A small network was shown many inputs. Here are its activations along a few directions, one row for each input.
Each table varies a few parts of the input and shows all the possible inputs, shuffled.
Descriptions start from the smaller parts, as in this example, which fits no table here: one of 3 separate values, together with either a single point or one of 11 places around a ring or (one of 4 places along a line, together with one of 5 places around a ring).
Shared parts are said once, and a part with two or three values counts as separate values.
In the rows, 100 means zero.

Other details of the inputs vary at random and push rows far along three fixed directions, the same in every table; ignore that.

A family of inputs:
R1: 107	91	124	96	106	116	42	93	72	103	77
R2: 73	95	71	73	91	124	72	105	46	84	142
R3: 131	98	134	128	107	91	146	135	101	108	136
R4: 102	118	110	55	109	128	30	75	76	88	54
R5: 128	107	154	134	100	99	107	116	122	139	47
R6: 139	136	164	118	110	89	108	101	121	119	45
R7: 93	76	86	93	86	120	81	132	34	102	153
R8: 91	117	90	105	116	90	85	22	152	80	27
R9: 102	93	124	124	82	89	139	152	109	127	136
R10: 84	74	49	104	84	73	132	60	129	87	103
R11: 92	101	54	82	89	71	142	57	128	78	107
R12: 104	107	109	66	111	130	24	86	91	90	57
R13: 97	96	43	104	99	86	134	65	133	73	107
R14: 81	79	54	112	108	99	133	60	141	79	110
R15: 84	113	121	69	85	114	40	107	78	109	77
R16: 90	75	101	97	107	123	81	125	57	89	166
R17: 93	103	71	62	94	118	79	102	43	81	140
R18: 118	128	161	124	103	103	110	113	127	135	45
R19: 119	100	126	112	83	82	143	151	106	120	133
R20: 79	90	44	116	98	92	130	66	138	80	109
R21: 93	101	112	126	133	61	142	176	95	129	129
Description of these inputs: either a single point or (one of 4 places along a line, together with one of 5 separate values).
Q: Which other rows does R13 become when the choice among 5 separate values takes its other values? List them by row number.
A: R2, R7, R17, R20

A family of inputs:
R22: 101	120	89	96	85	62	80	48	173	97	42
R23: 116	121	173	98	66	108	136	148	100	135	92
R24: 104	66	92	155	90	107	167	86	131	114	120
R25: 131	106	73	126	88	100	182	102	127	107	115
R26: 103	119	161	109	100	76	134	158	73	140	79
R27: 117	91	155	159	105	107	113	140	85	163	93
R28: 106	96	95	136	86	49	157	110	101	101	108
R29: 79	68	122	80	101	125	21	143	71	123	124
R30: 106	149	155	88	104	108	61	81	93	140	11
R31: 61	103	46	71	108	154	43	54	77	52	119
R32: 108	103	98	60	108	107	37	160	55	117	111
R33: 140	92	77	91	127	96	134	66	117	65	100
R34: 77	114	114	80	122	116	25	154	63	103	124
R35: 111	143	174	139	110	88	114	166	158	146	78
R36: 111	99	73	105	98	68	162	125	151	112	122
R37: 94	111	141	105	86	141	88	170	72	104	147
R38: 62	102	48	96	122	123	85	76	65	73	145
R39: 111	81	98	74	114	102	160	76	68	63	168
R40: 71	85	75	66	91	82	145	109	94	94	168
R41: 95	66	130	113	107	101	71	172	64	136	140
R42: 106	118	108	77	112	104	29	128	71	112	26
R43: 159	103	133	140	100	63	177	66	141	85	100
R44: 109	127	83	118	90	75	92	24	131	101	35
R45: 110	102	132	74	50	127	41	127	52	95	118
R46: 105	91	43	99	103	102	144	107	62	98	155
R47: 101	103	75	108	89	51	113	79	131	94	96
R48: 79	105	76	80	106	62	130	78	126	99	91
R49: 99	106	88	87	145	122	70	39	117	44	85
R50: 106	57	87	96	135	116	69	28	117	60	77
R51: 105	79	53	85	73	111	148	123	93	83	159
R52: 64	90	71	113	120	94	120	137	65	77	155
R53: 45	45	39	77	115	112	24	71	53	67	94
R54: 96	128	93	90	89	103	120	24	146	95	31
R55: 74	63	67	98	85	121	65	47	140	81	62
R56: 137	147	160	112	70	115	44	76	118	124	11
Q: Changing only one part turns R34 into R48. The same change can be made to R37. Which row results?
A: R23
Q: What is each input in this table made of?
A: one of 5 separate values, together with either a single point or one of 6 places around a ring
Q: Which other rows does R27 become when the choice among 5 separate values takes its other values? List them by row number.
A: R30, R38, R44, R46
Q: Which other rows does R33 become when the choice among 5 separate values takes its other values? List them by row number.
A: R39, R43, R49, R50

A family of inputs:
R57: 91	103	102	138	106	76	133	93	150	115	67
R58: 60	84	36	85	107	100	93	75	94	77	125
R59: 122	115	109	117	111	70	152	77	133	104	61
R60: 103	115	125	108	102	102	91	141	107	127	83
R61: 68	73	53	89	109	95	94	82	103	74	129
R62: 85	107	100	69	115	97	37	108	74	105	62
R63: 113	100	95	109	97	87	157	89	112	85	135
R64: 128	109	143	105	94	109	99	112	94	121	87
R65: 100	101	133	110	94	98	90	132	104	131	83
R66: 105	97	84	119	101	95	162	86	107	90	132
R67: 100	107	128	121	107	97	86	134	102	129	84
R68: 94	93	93	54	87	128	57	93	45	79	133
R69: 103	100	130	119	94	94	86	134	101	126	81
R70: 85	111	105	69	105	109	29	106	89	98	77
R71: 105	114	85	88	93	96	83	42	124	79	54
R72: 101	101	92	89	97	105	86	42	126	84	55
R73: 69	86	41	74	99	97	92	85	99	68	124
R74: 63	88	71	63	98	119	47	118	42	83	142
R75: 126	106	144	114	92	108	98	113	90	115	84
R76: 100	119	117	72	99	125	39	81	74	89	70
R77: 81	107	69	92	114	91	76	65	139	92	61
R78: 94	89	55	84	96	107	104	54	91	68	117
R79: 97	84	60	83	105	113	102	63	92	65	120
R80: 105	112	124	114	95	95	88	136	101	132	83
R81: 130	109	140	113	95	106	96	113	91	118	86
R82: 124	116	142	102	91	111	101	113	94	121	87
R83: 113	99	90	108	92	93	160	94	110	84	131
R84: 95	78	96	107	94	98	102	149	63	112	153
R85: 96	106	90	100	107	106	85	41	124	80	52
R86: 104	110	116	82	108	128	38	82	74	94	70
R87: 86	79	74	120	101	85	148	114	119	94	131
R88: 91	90	67	116	89	70	152	110	114	97	135
R89: 90	90	101	95	92	104	108	147	70	120	147
R90: 100	114	100	118	92	68	139	95	152	118	70
R91: 113	89	125	101	100	115	113	125	64	97	150
R92: 91	81	73	120	110	76	145	109	121	96	140
R93: 113	88	120	100	95	122	117	130	63	96	146
R94: 129	112	146	110	107	108	95	113	97	114	91
R95: 107	105	127	113	104	99	87	140	108	124	83
R96: 93	80	101	99	94	101	105	146	68	117	150
R97: 104	113	83	88	105	110	86	46	129	79	52
R98: 123	118	114	123	106	87	142	74	146	103	74
Q: What is each input in this table made of?
A: one of 2 separate values, together with either a single point or (one of 4 places along a line, together with one of 5 separate values)
Q: Changing only the choice among 2 separate values turns R90 into R68. The same change can be made to R73. Which row results?
A: R83
Q: Which other rows does R91 become when the place on the line of 4 takes its other values? List them by row number.
A: R63, R94, R98
Q: Which other rows does R94 become when the choice among 5 separate values takes its other values? List them by row number.
A: R64, R79, R81, R86
